Each row below holds a small network's activations on one input, seen along a few directions.
Each table varies a few parts of the input and shows all the possible inputs, shuffled.
A made-up example of a description, with smaller parts first: line(4) and (point or (values(2) and ring(5)) or ring(11)).
Shared parts are said once, and a part with two or three values counts as separate values.
In the rows, 128 means zero.

Other details of the inputs shift rows strongly along two fixed directions, in all tables alike. That doesn't count.

A family of inputs:
r1: [126 183 111 144 166 118 175 185 180 116 178 196 155]
r2: [116 210 162 146 195 107 177 149 169 111 183 184 175]
r3: [110 179 134 139 131 222 162  82 189 116 190  89 130]
r4: [118 191 134 143 131 212 184  81 174 122 191  82 141]
r5: [119  83  95 108  92 172 109  92  96 150 110  70  91]
r6: [120 158 103 173 142 193 171  86 191  98 200  69 111]
r7: [137 203 153 144 164 120 167 156 192 114 173 196 168]
r8: [149 102 163 121 115  83  81 159 118 115  78 173 126]
r9: [146 100 163 123 114  83  80 157 119 115  76 175 130]
r10: [116 117 144 112 114 144 126  57  64 152 103  52 126]
r11: [130 189 153 140 166 129 145 158 206 107 172 203 158]
r12: [125  75 102 152  97 143 104  62 112 135 102  58 101]
r13: [131 200 151 148 162 120 165 152 192 115 171 200 175]
r14: [ 96 190 118 147 189 102 184 180 163 115 182 184 170]
r15: [106 156 101 181 138 192 169  78 193 103 193  78 118]
r16: [128 199 151 150 161 120 164 150 192 116 170 202 179]
r17: [ 81 145 104 159 117 219 170 116 175 103 199  91 114]
r18: [152 129 168 104 156  55 114 141  81 139  92 154 143]
r19: [122 180 136 134 136 224 163  89 188 114 195  81 126]
r20: [131  85  96 102  95 172 110  98  93 146 116  64  87]
r21: [ 63 176  96 154 150 193 197  97 147 129 195  77 153]
r22: [141 203 154 142 166 120 167 158 191 113 174 194 166]
r23: [ 71 138 103 165 116 220 169 111 177 108 194  96 124]
r24: [123  84  96 106  92 172 109  94  95 148 112  68  89]
r25: [148 105 113 112 124  67 111 170  98 147  86 176 132]
r26: [144  83 129 117 115  77  92 189 107 118  98 172 106]
r27: [116  87 141 128  78 176  97  76 105 126  92  69 112]
r28: [113 117 143 115 112 143 124  55  64 153 102  54 129]
r29: [116 110 120 118 144  51 116 165  79 149  88 163 152]
r30: [166 106 116 101 130  69 113 180  95 140  95 164 125]
r31: [ 99 191 119 144 191 102 185 182 163 113 183 182 168]
r32: [127  85  96 104  93 172 110  96  94 147 114  66  88]
r33: [112 157 125 154 154 126 154 198 189  92 184 198 135]
r34: [112 166 113 145 167 127 152 181 194 116 177 210 147]
r35: [156 110 156 105 124  78  81 145 122 136  81 180 134]
r36: [174 114 159  96 129  79  83 156 119 132  87 168 122]
r37: [123 117 146 108 118 145 128  61  64 150 105  48 121]
r38: [137  96 146 118  84 175  99  89 102 122 100  56  94]
r39: [ 97 172 131 146 128 222 159  74 190 120 185  98 143]
r40: [134  95  94 106  92 162 130  97  80 151 110  57 103]
r41: [107 160  94 136 136 223 171 111 174 117 204  85 114]
r42: [151 106 114 109 125  67 112 172  97 146  88 174 129]
r43: [152  83 130 113 118  77  92 194 105 116 102 167 105]
r44: [109 164 113 147 167 127 151 180 195 118 175 212 150]
r45: [148  83 130 115 117  77  92 191 106 117 100 169 105]
r46: [136 111 124 102 153  51 123 173  76 139  95 152 137]
r47: [168 106 167 113 121  84  82 170 116 112  85 161 115]
r48: [129  77 127 125 113  77  91 182 110 124  92 180 116]
r49: [154 112 139 102  93 162 121  74  89 150 104  52 111]
r50: [110 116 142 117 110 143 123  54  65 154 102  55 133]
r51: [158 107 115 105 127  68 113 176  96 143  91 169 126]
r52: [105  69 106 126  77 171 110 103  95 132 112  68  91]
r53: [141 170 123 173 177  97 153 163 208  90 179 185 137]
r54: [148 203 155 139 169 122 168 162 191 111 177 189 163]
r55: [153 104 164 119 116  83  81 161 118 114  79 171 123]
r56: [166  93 126 139 135  46  90 150 125 119  89 163 111]
r57: [133 128 162 118 146  54 106 131  82 144  87 165 161]
r58: [135 102 136 104  89 171  99  69 106 145 100  66 104]
r59: [173  93 127 135 137  46  91 155 124 117  92 158 108]
r60: [132 112 123 105 151  51 122 172  76 140  94 154 138]
r61: [144  92 116 107 128  76  91 172 111 142  91 184 117]
r62: [144 104 113 114 123  67 110 169  99 149  85 178 135]
r63: [ 57 173  95 160 148 194 193  95 147 133 192  80 161]
r64: [122 112 121 112 146  50 119 167  78 145  90 160 145]
r65: [159  90 125 144 134  46  88 147 126 122  86 167 117]
r66: [113  90  91 120  86 162 127  86  84 161 101  69 115]
r67: [129  94 144 121  81 175  98  84 103 123  97  61  98]
r68: [136 112 134 112  85 160 118  63  90 153  97  64 120]
r69: [104 113 140 122 108 144 120  51  65 156 100  58 142]
r70: [143 103 137 101  92 172 100  73 105 143 103  62 100]
r71: [100 152 100 185 137 192 167  74 194 106 190  81 125]
r72: [133  95 145 120  83 175  99  86 102 122  99  59  95]
Each input here is: line(8) and (point or (values(2) and line(4))).
Changing only the line(8) part turns r50 into r10. The same change can be made to r21. Which row results?
Answer: r14
Changing only the line(8) part turns r44 into r41. The same change can be made to r66. Which row results?
Answer: r30
List by row number the other rows that have the line(8) part in common with r59.
Answer: r20, r36, r37, r38, r40, r45, r54, r60
Change only the line(4) part in r33. List by row number the other rows that result.
Answer: r1, r14, r24
Change only the line(8) part in r53. List by row number the other rows that result.
Answer: r6, r12, r15, r56, r59, r65, r71
A walk changes only the line(8) part. It starts at r39 and steps to r35. List the rest of the walk in order.
Answer: r11, r58, r3, r70, r36, r19

A family of inputs:
r73: [132 133 143  94 128 174 128 104 125 135 139  79 120]
r74: [178  82  93 102  97  92  77 110 108 167  69 128  97]
r75: [161 101 121 123 109  64 111 118  62 152  63  94 129]
r76: [154 111 153 140 149  71  89 168 146 102  93 189 119]
r77: [ 96 162 120 128 167 144 151 169 151 120 180 152 150]
r78: [100  93 102 147  90 160 134 116 130 117 143  93 107]
r79: [ 98 138 110 130 109 164 159 113  88 148 123  82 151]
r80: [107 106 110 143 141 145 125  92 127 124 143  74 122]
r81: [139 150 147 125 128 149 132  60 117 137 137  84 123]
r82: [164 108 121 111 127  71 127 202 121 123 120 187 122]
r83: [ 96 176 157 144 155 131 148 118 165 118 166 172 159]
r84: [147 116 138 118  88 185 136 121 132 126 141  91 101]
r85: [147 197 152 149 147 124 160 124 173 113 152 146 165]
r86: [142 104 152  90  87 108  94 122  59 153  54 126 147]
r87: [128  74 153  99 106  97  63 121  89 138  71 117 115]
r88: [140 128 161  95 148  90  88 184 120 127 108 192 145]
r89: [125 155 145 143 120 171 144 175 174 105 172 174 135]
r90: [130 124  99 135 125 149 136 105 124 112 138  72  93]
r91: [122 115 140 137 132 162 109  82 142 120 133  83 123]
r92: [139 122  83 100 107 179 136 100 143 165 132 108 112]
r93: [128  75 110  97 107 107  90 156  60 138  72 120  99]
r94: [136 107 106 121 127  76  94 167 156 149  98 214 133]
r95: [173 133 162 112 157  62  88 163 138 118 109 173 131]
r96: [120 122 101 111 124 165 150 123 113 126 137  79  99]
r97: [ 87 106 102 138 115 159 131 113 124 114 131  87 103]
r98: [129 106  83 142 112 166 119  79 160 150 126 109 115]
r99: [174 110 119 136 127  53 113 185 132 109 120 181 116]
r100: [141  82 144  93  97 123  74 148  74 134  63 126  98]
r101: [125 134 140 148 110 154 134  68 130 128 113  84 148]
r102: [101 158 145 152 145 148 137 156 187  93 157 165 127]
r103: [143 133 133 133 117 166 120  99 139 110 129  78  92]
r104: [ 86 127 112 149 107 145 154  98 107 138 120  79 146]
r105: [147 119 101 101 128  96  97 180 138 157 102 219 138]
r106: [124 134 108 176 143 128 154 151 184  93 176 160 133]
r107: [139  61 110 127 118  82  84 125  83 123  68 111  95]
r108: [101 137 143 135  95 160 135  82 123 132 113  90 148]
r109: [114 144 149 162 119 150 140 160 192  96 168 172 129]
r110: [148 123 133  93 165  61 118 190 111 135 119 172 135]
r111: [142 124 130 153 152  38 126 162 116 129  89 178 164]
r112: [ 92 176 126 137 168 135 172 147 129 136 178 163 158]
r113: [121 142 113 121 117 152 173 107  96 151 127  70 143]
r114: [164  86 146  84 105 111  87 142  81 136  65 114  90]
r115: [103 120 115 153 142 136 146  71 106 141 140  83 129]
r116: [ 81 165 128 156 167 115 167 134 148 126 173 161 154]
r117: [155 138 137 128 168  32 124 153 102 140 114 176 137]
r118: [136  99 135 160  94 171 118  97 149 110 135  95 103]
r119: [129 191 159 113 165 139 168 124 155 129 173 163 156]
r120: [127 126 110 127 138 142 131  98 121 128 148  64 112]
r121: [112 104  98 129  91 180 138 133 111 127 146  96 112]
r122: [136 195 154 121 145 141 175 139 162 123 154 154 173]
r123: [158 162 146 160 128 142 144 153 191  94 174 156 119]
r124: [ 85 151 122 146 165 125 146 155 169 110 177 151 147]
r125: [107 187 156 123 156 151 154 130 147 126 170 176 163]
r126: [113 137 119 111 137 148 166  92  89 157 147  80 124]
r127: [118 130 145 141 130 152 127  55 123 134 131  95 132]
What is each input in this table made of?
Answer: ring(5) and (point or (values(2) and line(5)))
Changing only the ring(5) part turns r97 into r96. The same change can be made to r94. Which row results?
Answer: r92
Changing only the ring(5) part turns r100 into r76. The same change can be made to r93. Which row results?
Answer: r107
Change only the line(5) part in r96. List by row number the other rows that result.
Answer: r82, r110, r113, r126
Change only the values(2) part in r78. List by row number the other rows that result.
Answer: r109
Change only the line(5) part in r111. List by row number the other rows that result.
Answer: r80, r106, r107, r115

A family of inputs:
r128: [145 191 150 152 185  74 150 177 195 108 161 228 169]
r129: [135 104 128 109 113 126 120  90  72 145 100  64 113]
r130: [133  77 127 128  90 145  93  98 104 123  97  76  92]
r131: [103  91 117 109  98 140 114  95  69 156  92  82 124]
r132: [171 114 158 107 138  30  84 167 105 141  67 205 145]
r133: [167 115 154 102 151  21  98 182  85 135  77 190 139]
r134: [129 109 137  98 105 140 118  94  67 150  97  72 120]
r135: [105 156 123 168 135 194 159 110 193  93 191 103 120]
r136: [113  85 105 126 107 123 117  90  74 148  97  72 115]
r137: [139  79 103 106  86 153 104 112  96 144  99  84  92]
r138: [163 118 160  95 147  28  97 185  82 139  75 195 144]
r139: [112 183 128 155 144 185 172  87 181 119 184 106 146]
r140: [135  75 124 132  94 140  93  96 106 121  99  73  89]
r141: [128 110 139  95 105 142 117  95  67 152  96  73 122]
r142: [110 182 135 148 183  78 159 200 174 113 164 234 177]
r143: [144  98 131 120 146  17  96 183  89 138  75 199 142]
r144: [169  91 129 100 125  48  83 204 111 135  78 211 119]
r145: [136 106 137 107  96 145 105  76  90 153  89  84 122]
r146: [125  81 137 114  82 161  90 101  98 131  94  86  99]
r147: [107 183 124 149 159 175 184 102 160 115 193  91 140]
r148: [ 82 168 106 160 147 179 182 106 160 121 187 104 147]
r149: [114 180 122 161 150 178 172  84 184 116 187 101 141]
r150: [144  75  94 117  95 140 104 108 100 139 103  76  84]
r151: [114  84 103 128 110 120 117  89  75 147  98  71 113]
r152: [135 169 152 157 170  92 136 205 205  86 166 233 150]
r153: [126 110 140  92 104 145 116  95  66 153  96  75 123]
r154: [142  77  98 113  91 145 104 110  98 141 101  79  88]
r155: [112 157  97 149 132 198 169 124 185 112 192 109 118]
r156: [ 81 169 108 158 145 181 181 107 159 122 187 105 149]
r157: [106 160 105 136 126 210 165 127 181 119 190 118 124]
r158: [137 105 136 110  97 142 106  76  91 152  89  82 121]
r159: [132  78 129 126  88 148  93  99 103 124  96  78  94]
r160: [167 116 163  99 135  38  82 168 104 144  65 210 148]
r161: [111 158  99 146 130 200 168 125 184 114 192 111 120]
r162: [114 156  93 153 136 193 169 122 187 110 194 106 115]
r163: [114 181 124 159 148 180 172  85 183 117 186 102 143]
r164: [140 101 136 113 141  25  96 186  87 141  73 204 146]
r165: [107 160 104 139 127 208 166 127 181 118 190 116 123]
r166: [ 76 171 112 150 142 188 179 109 157 125 185 110 152]
r167: [137 196 153 138 192  74 162 196 171 107 167 219 170]
r168: [132 171 156 152 167  97 135 206 203  88 165 237 152]
r169: [132 107 134 103 108 134 119  93  69 148  98  69 118]
r170: [143 193 154 147 182  79 149 178 193 110 159 231 172]
r171: [130  80 133 121  84 153  93 100 101 127  95  81  96]
r172: [160  92 160 112 123  49  70 193 114 119  72 211 124]
What is each input in this table made of?
Answer: ring(5) and line(9)
Changing only the ring(5) part turns r170 into r156. The same change can be made to r132. Which row results?
Answer: r164

A family of inputs:
r173: [159 128 165 148 155   9 102 159 130 114  83 202 157]
r174: [135 130 145  87 138  62 112 215 103 147  95 230 152]
r175: [148  50 113 135  91  90  64  92  97 134  58  98  88]
r176: [111 146 149 153 123 180 150  57 136 115 157  59 126]
r177: [129 221 150 120 176 140 183 157 180 129 184 198 177]
r178: [126 161 162 128  99 212 144  68 138 127 147  76 135]
r179: [170 108 133  98 118  70  97 227 135 127 103 227 122]
r180: [125 174 111 147 161 148 168 202 206  91 196 185 133]
r181: [ 69 126  83 154 125 177 168  86 114 139 155  64 139]
r182: [113  62 112  99 105  95  97 121  36 158  74  96 112]
r183: [112 164 122 114 134 187 163  74 116 144 153  57 136]
r184: [130 126 135  99 156  47 112 216 100 133  96 214 150]
r185: [112 205 121 166 196  97 187 140 183 122 186 176 183]
r186: [105 153 118 131 139 172 166  62 114 145 164  57 134]
r187: [159  88 167 101  95 102  78  97  65 138  53  86 114]
r188: [117 128 123 138 111 213 125  87 169 111 155  70 102]
r189: [105 112  69 168 107 186 157  97 148 119 162  63 100]
r190: [122 172 137 172 173 134 147 158 226  85 196 192 133]
r191: [164  62 145  89  69 136  53 112  96 144  62 116  92]
r192: [148  44 100 112  88 103  86 133  69 138  80  95  75]
What is each input in this table made of?
Answer: line(4) and ring(5)
Changing only the ring(5) part turns r182 into r186. The same change can be made to r184. Which row results?
Answer: r183
Change only the ring(5) part in r191. List by row number the other rows that result.
Answer: r174, r177, r178, r179
A walk changes only the line(4) part. It starts at r179 and steps to r180. List the rest of the walk in order.
Answer: r192, r189
